Each row below holds a small network's activations on one input, seen along a few directions.
Each table varies a few parts of the input and shows all the possible inputs, shuffled.
Descriptions start from the smaller parts, as in this example, which fits no table here: one of 2 separate values, together with either a single point or one of 11 places around a ring or (one of 6 places along a line, together with one of 8 places around a ring).
Shared parts are said once, and a part with two or three values counts as separate values.
In the rows, zero is written as 128.

Other details of the inputs shift rows strongly along two fixed directions, in all tables alike. That doesn't count.

A family of inputs:
r1: [ 66  89 145 113 161 162 161  68  83 136  91 147 140]
r2: [189 122  87 116  76  77 122 198 125 134 140 140 139]
r3: [ 66 106 110 144 149 129 174  72  67 103 121 170 150]
r4: [ 92 128 144 157 126 152 168 121 123 124 119 118 155]
r5: [ 96 122 215 137 154 140 183  93 173 146 155 149 134]
r6: [ 77 101 112 139 161 132 177  76  71  98 119 178 143]
r7: [157 141 112 143 126 175  15 134 189 165 135  81  75]
r8: [ 75 122 191  86 157 136 159  45  98 134 113 169 127]
r9: [ 84 149 143 164 187 170  95 108 176 152 117 114 106]
r10: [ 75 122 109 149 176 138 151  76 115 133 116 176 119]
r11: [150 111 150 150 125 136 113 188 197 142 134  91 113]
r12: [ 67 116 143 144 178 151 159  90 101 113 109 143 143]
r13: [160 180 169 150 137 150  31 124 199 113 182  92  81]
r14: [100  90 142 179 131 163 163 108 159 147 157 126 136]
r15: [160 103 118  98  84  76 172 194  77 108 121 138 179]
r16: [109 153 121 177 153 187 125 108 191 163 154 118 103]
r17: [115  81 133 156 131 142 184 117 132 132 146 150 143]
r18: [164 139  74 108  80  74 157 167  79 110 114 170 149]
r19: [157 171 137 166 123 164  66 180 212 154 133  70 106]
r20: [165 117  83 109  80  73 164 176  84  85 111 163 139]
r21: [144 181 129 156 131 171  79 170 201 161 145  72 112]
r22: [170 142  92  69  88  90  66 178  86 134  92 117 132]
r23: [140 141  82  49 100  85 116 152  46 136  93 146 150]
r24: [ 82 117 134 133 171 127 148 115 118 110  97 147 122]
r25: [106  76 138 163 147 143 180 118 168 140 137 153 113]
r26: [ 88 115 148 149 145 153 193 110 114 120 110 141 154]
r27: [ 96 100 135 126 141 110 203 130 119 156 109 170 156]
r28: [172 138 109 108  84  84 131 207 113  96 103 120 139]
r29: [153 154 103 132 129 182  18 132 183 171 149  76  79]
r30: [ 94 132 175 136 140 131 205  59 125 113 149 189 130]
r31: [233 127  94  66 114  10 168  89  71 102 122 102 137]
r32: [142 121 171 124 204 107 181  19 162 149 117  72 119]
r33: [143 122 103  74  78  96 101 155  47 110  97 115 159]
r34: [191 138  76 104  75  81 119 204 119 139 156 132 142]
r35: [171 133  80 111 103  79  87 181 100  81 121 134 116]
r36: [ 66  85 121 130 141 161 155  49  79 135 112 155 133]
r37: [ 90  86 123 128 149 168 136  65  97 132 115 147 121]
r38: [147 129 159 174 111 167  81 180 204 152 159  52 129]
r39: [170 103  76  70  81  77 101 160  63  98  97 149 120]
r40: [150 178  99 158 146 163  29 151 188 145 163  82  88]
r41: [ 61 124 141 149 163 148 149  92 101 117 113 131 149]
r42: [177 147 100  95  86  83 123 216 121 146 138 116 155]
r43: [164 175 147  68  99  54 105 161  75  77 131 146 148]
r44: [112 124 166  98 135 136 122  55 114 127 139 162 106]
r45: [181 129  84 113  66  87 145 181  72  83 129 141 158]
r46: [170 189 197 146 113 154  67 158 217 125 167  72 104]
r47: [ 81  95 144 119 163 159 129  91 130 142  87 132 105]
r48: [152 147 127 189 102 178  75 152 190 128 163  68 112]
r49: [119 116 190 145 137 136 171  89 173 138 175 160 120]
r50: [112 172 118 135 162 149  80 140 152 146 131 102 117]
Description of these inputs: one of 2 separate values, together with either a single point or (one of 4 places along a line, together with either a single point or one of 5 places along a line).
Question: Change only the choice among 2 separate values in r5. List by row number the other rows that result.
Answer: r49

A family of inputs:
r51: [126 128 148 128 148 139 109  84 161 113 123 118  84]
r52: [ 80  91 147 114 164 130 140 110 100 140  94 158 138]
r53: [ 91 108 163 144 105 139 189 106 119 128 123 155 163]
r54: [200 120  91  76  76  81  72 168  87 110  99 130 114]
r55: [ 79 123 108 130 161 117 207  83  89 121 137 221 149]
r56: [184 117  56  90  88  93 118 192  91 135 111  91 148]
r57: [133 152 121 149 167 142 146 123 176 156 125 115 123]
r58: [ 91 106 147 103 129 116 190  29  74 127 106 176 146]
r59: [142 165 167 134 139 175  67  98 205 165 153  94  70]
r60: [194 152 100  86  68  62 107 193 103 121 170 150 134]
r61: [ 87 127 163 126 118 139 200 125 125 142 129 177 140]
r62: [134 126 147 179 154 159  76 125 222 128 178  96  79]
r63: [122 133 172 181 133 180  96 154 227 121 146  87  91]
r64: [107 103  95 151 141 176 107 120 143 150 156 123 115]
r65: [169 184 107  74 103  77  79 205  88 102 118 130 154]
r66: [ 73 109 167 104 171 117 201  72  56 100 114 162 166]
r67: [202 129  96  94  95  45 132 188 120 100 116 100 135]
r68: [208 133 105  96  68  55 126 173 107 128 125  91 165]
r69: [151 132 157 184 153 178  81 115 199 125 194  81  98]
r70: [124 127 171 165 128 171 147 132 156 107 146 108 130]
r71: [205 106  84  96  91  64 115 196 108 132 101 110 139]
r72: [130 148 115 194 158 165  84 127 202 161 128  58 100]
r73: [112 142 179 152 170 162  59 133 207 129 141  71  92]
r74: [ 84 139 121 102 162 128 192  52  80 119  97 203 131]
r75: [ 94 109 119 154 122 196 126 148 148 145 125 113 126]
r76: [213 151 115  78  79  82  92 148  76  75 131 105 128]
r77: [137 103 135 181 151 176  62 132 208 159 162 108  84]
r78: [ 80 150 134 155 160 151  86 120 130 133 114 107 126]
r79: [178 131  64  71  76 112  76 162  72 114 110 110 123]
r80: [ 81 118  96 165 146 127 154  92 100 122 135 171 132]
r81: [138 129 157 182 128 169  73 107 208 155 187  89 110]
r82: [180 174  98 105  65  95 116 228 106  93 123 146 154]
r83: [ 64 104 118 106 158 156 141 109  82 142 104 138 147]
r84: [ 77 137 170  95 156 120 163 103 105 149 125 162 141]
r85: [ 62 106 167 103 146 108 189  67  68 131 108 169 177]
r86: [151 121 150 153 160 140 155 105 161 132 140  79 126]
r87: [ 95 111 138 104 156  96 244  81 102 163 113 177 149]
r88: [109 149 114 153 142 157  90  82 134 128 112 116  96]
r89: [161 156  82 130  56  92 101 218  86  90 111 126 151]
r90: [ 75  71 137 133 130 134 210 116  89 128  89 199 149]
Question: What do these inputs look like to the network?
Answer: one of 5 separate values, together with one of 8 places around a ring
Question: The inputs of r83 and r75 match in every part but the choice among 5 separate values. If r78 is changed in the same way as r83 into r75, which row does it become?
Answer: r89
Question: The inputs of r53 and r81 match in every part but the choice among 5 separate values. If r90 is changed in the same way as r53 into r81, which row does it become?
Answer: r77
Question: Change only the choice among 5 separate values in r66. List by row number the other rows that result.
Answer: r69, r70, r76, r86
Question: Change only the choice among 5 separate values in r59. List by row number the other rows that result.
Answer: r60, r61, r84, r87
